A small network was shown many inputs. Here are its activations along a few directions, one row for each input.
Each table varies a few parts of the input and shows all the possible inputs, shuffled.
A made-up example of a description, with smaller parts first: one of 6 places along a line, together with either a single point or one of 9 places along a line or (one of 3 separate values, together with one of 5 places around a ring).
Shared parts are said once, and a part with two or three values counts as separate values.
(in the rows, 128 means zero)

Table:
r1: [131  65 230  97 140 211  68  85  45 125 227 183]
r2: [ 89 182  58 141 120 139 100 148 153 138 106 118]
r3: [107 137  87 102  96  77  83 103 171 132 109 118]
r4: [138 140 122  83 106 106 151 129 184 157 103 129]
r5: [174 188 101 189 123 149 133 106  98 148 105  98]
r6: [194 143 140 112  95  97 158 145 158 152 111 135]
r7: [163 169 106 134 110 102 131 136  94 104  67 125]
r8: [101 192  90 136 121 135 137 143 136 129  83 128]
r9: [124  67 251 101 149 200  92 138  86  78 200 222]
r10: [ 38  52 177 125 206 110 167 179 115 102 175  75]
r11: [191 144  90 178 101 155 176  93 136 158 126 120]
r12: [109 165  85 100 122 114 126 120 122 110  60 119]
r13: [172 149 139 131  84  63 124 113 127 116  92 134]
r14: [ 82  83 218  69 175 193  78 109  88 103 215 230]
r15: [ 75  66 204  87 184 207  47 107 132 101 220 219]
r16: [181 161  99 153 125 128 124  82  84 131  82  89]
r17: [ 88  65 194 155 189 108 183 209  87  76 188  75]
r18: [127 131  91  87 106 110 114 135 201 166 125 118]
r19: [212 135 132 128 111 122 151  94 148 181 126  96]
r20: [106 140  50 134  97 142 138 137 188 148 125 140]
r21: [ 97 155  52 103 122 117  90 126 139 120  84 110]
r22: [174 152 100 160  86 130 182 147 147 131 111 157]
r23: [156 196 109 171 109 124 141 160 108 122  90 135]
r24: [189 142 132 149  99  87 118  59 115 144 108  96]
r25: [109  30 173 180 218 120 145 149  70 143 184  75]
r26: [118 145 120  98  96  73 119  97 155 122  84 128]
r27: [118 150  82 129  98 139 176 131 172 139 103 151]
r28: [ 21  39 153 151 196 127 132 204 126 108 175  63]
Describe the family of inputs behind these rows.
Answer: one of 4 places along a line, together with either one of 2 separate values or one of 5 places around a ring
Changing only the place on the line of 4 turns r11 into r22. The same change can be made to r19. Which row results?
Answer: r6
A walk changes only the place on the ring of 5. It starts at r20 and steps to r2. List the rest of the walk in order.
Answer: r21, r3, r18

Table:
r29: [ 48  78 159  97 180 126  89 163 131 100 160 132]
r30: [122 203  65 132  99 130 154 147 103  90  50 123]
r31: [ 90  87 167 106 149 188 128 163 141 107 212 209]
r32: [141 151 130  92  79 141 102  70 141 124 110 178]
r33: [131 199  43 190 132 125 136 152 156 162 110  63]
r34: [152  59 207 163 174 160 161 125  55 122 193 118]
r35: [125 145  57 125  75 107 181 154 200 190 109  57]
r36: [120 170  29 203 120 116 136 125 129 128  86 101]
r37: [185 168 146 131  84 110  90 107 119 124 103 154]
r38: [ 74  72 180 120 187 109 113 140  86 105 156  91]
r39: [154 163 144 104  62 109  99  87 129 121 109 170]
r40: [210 172 136 142  96 114  77 122 104 133 114 121]
r41: [ 32  89 142  75 172 127  84 172 147  95 172 158]
r42: [ 55  75 174 112 178 118  99 150 113 108 155 110]
r43: [174 135  71 134 100  64 180 130 215 162 105  69]
r44: [151 223 100 116 125 134 174 164 113 143  56 124]
r45: [166 161 112 102  92  64 183 125 175 156  66 129]
r46: [133 179  45 178 103 115 134 127 116  90  69 115]
r47: [150 127 106  92 122 189  67  45 124 171 127 143]
r48: [134  65 205 151 163 171 151 140  81 123 193 146]
r49: [117  70 200 143 154 180 140 145 107 123 195 164]
r50: [188 130  93 138  99  48 173 119 190 160  74 116]
r51: [140 139 124  92 100 171  91  51 145 149 118 164]
r52: [ 96  66 180 133 198  97 128 122  58 103 159  61]
r53: [110  74 184 127 157 188 131 156 124 114 200 184]
Describe the family of inputs behind these rows.
Answer: either one of 6 places along a line or one of 9 places around a ring or (one of 2 separate values, together with one of 5 places along a line)
Change only the place on the line of 5 in r53. List by row number the other rows that result.
Answer: r31, r34, r48, r49
Change only the choice among 2 separate values in r34. List by row number the other rows that result.
Answer: r52

Table:
r54: [179 143 115 102  95 184   7  44  84 150 141 129]
r55: [214 160 138 148  85  79 164 155 129 190  70  88]
r56: [ 80 183  33 144 137 115 139 177 165 147  21  60]
r57: [197 189 126 180  98  96 182 127  78 132  64  99]
r58: [186 211  92 178 119  96 168  98  66 102  58  79]
r59: [123  38 149 112 194 140 164 152 113 110 171 133]
r60: [101  65 174 142 123 173 158 167  94 112 194 107]
r61: [ 70  82 171 145 175  84  79 170  88  64 155 143]
r62: [137 151 148  95  65 175 115  81 137 127 117 247]
r63: [121  25 154 126 150 157 168 163  94  98 168 125]
r64: [202 151  71 186 102  61 160  82 206 155 109 101]
r65: [175 176 146  14  84 143  74 130 179 104 125 195]
r66: [ 88  74 189  89 196 129 138 107 137 158 172 104]
r67: [ 83 120 160 175 194 194 116 181 108 117 206 130]
r68: [ 98 167  17 150  91  71 164 127 227 143  96 103]
r69: [ 87 111 173 160 149 197 146 171 105 127 218 110]
r70: [ 92 168  21 125 106  86 135 164 207 154  61  58]
r71: [221 139  96 162  78  64 167 125 186 193 116 116]
r72: [160 145 129 121  90 192  63  35  91 131 121 181]
r73: [ 72 106 153 161 207 129  87 183  88  89 184 155]
r74: [ 91 207  29 160 138 123 172 152 116 100  30  84]
r75: [ 71  68 189 103 134  69  94 141 103  76 153 102]
r76: [103  64 163 100 220 131 154 126 128 154 178 128]
r77: [ 74  71 200  81 148  96 123 109 125 130 162  87]
r78: [153 166 146  54  70 153 103 110 158 137 125 242]
r79: [150 150 146 115  77 189  88  53 113 128 113 221]
Describe the family of inputs behind these rows.
Answer: either one of 6 places along a line or one of 9 places around a ring or one of 11 places around a ring
A walk changes only the place on the ring of 11. It starts at r77 and steps to r75. List the rest of the walk in order.
Answer: r61, r73, r67, r69, r60, r63, r59, r76, r66
A walk changes only the place on the line of 6. It starts at r54 and steps to r72. List the rest of the walk in order.
Answer: r79, r62, r78, r65

Table:
r80: [150  88 203 116 135 155 111 111  96 117 176 166]
r81: [137 176  70 103  80 106 113 108 180 146  80 134]
r82: [209 184 106 174  95 127 146  98  96 146  81 109]
r83: [ 59 109 150  86 150 171  81 140 125 101 161 176]
r84: [ 90  95 166  77 139 156  84 123 138 116 168 173]
r85: [124  89 183  95 135 161 105 111 122 123 173 172]
r86: [ 87 125  59 195 180  46 218 202 145 135  94  11]
r87: [161  96 206 147 147 172 111 104  50 110 170 146]
r88: [ 42  44 150 171 228 103 175 210 111 106 190  53]
r89: [200 173 105 139  77 108 146 104 143 152  86 126]
r90: [106 188  52 115  94 119 110 123 165 128  72 138]
r91: [173 171  86 120  75 113 137 101 167 156  84 133]
Describe the family of inputs behind these rows.
Answer: one of 2 separate values, together with either a single point or one of 5 places along a line
Changing only the choice among 2 separate values turns r84 into r81. The same change can be made to r87. Which row results?
Answer: r82

Table:
r92: [ 86 182  45 146 121 151 146 154 150 150  90 100]
r93: [ 77  86 144 113 178  94 163 159 108 101 123  76]
r94: [109 103 133 191 156 123 193 177 114 110 159 101]
r95: [122 142 129  76  90 132  78 105 160 110 123 183]
r96: [159 103 115 152 137 111 187 127 165 176 125  75]
r97: [117 133 104 129 108  68 144 150 184 145 100 102]
r98: [174 117 160  82  90 128 113  92 153 146 161 160]
r99: [130  92 169 147 145 176  73 115  79 113 173 132]
r100: [ 98  78 196  78 147 147 110 125  84 104 144 154]
r101: [145 131 154  86  84 121  97 100 167 134 139 178]
r102: [103 115 141 148 188 113 173 200 124 112 149  99]
r103: [ 76 111 128 152 188  94 129 136 101 115 137  68]
r104: [ 97 106 181 118 160 147  71 100  79 116 156 146]
r105: [116 155  97  87 105 159  81  99 148 113 117 196]
r106: [189  95 159 109 116 160 140  78 146 173 159 157]
r107: [132  91 182 154 130 173 140 138  89 112 179 180]
r108: [125 105 195 111 160 165 117 163 101 115 168 177]
r109: [109 100 118 180 170 124 130 152  99 112 156  53]
r110: [ 91 156  43 128 130 106 135 149 164 131  81 121]
r111: [224 213  75 177  74  83 158 110  88 151  32  86]
r112: [110 182 104 105  99 205  92  99 138 131 122 176]
r113: [ 97 142  76 118 115  79 130 154 178 126  86 109]
r114: [145 121 111 126 113  76 160 142 171 153 124  81]
r115: [239 214 113 158  69 136 111  48  83 125  67 161]
Describe the family of inputs behind these rows.
Answer: one of 2 separate values, together with either a single point or one of 5 places around a ring or one of 6 places along a line
Changing only the choice among 2 separate values turns r106 into r96. The same change can be made to r108. Which row results?
Answer: r102
Change only the place on the ring of 5 in r107. List by row number the other rows that result.
Answer: r99, r100, r104, r108
Change only the place on the line of 6 in r97. List by row number the other rows that result.
Answer: r92, r96, r110, r113, r114
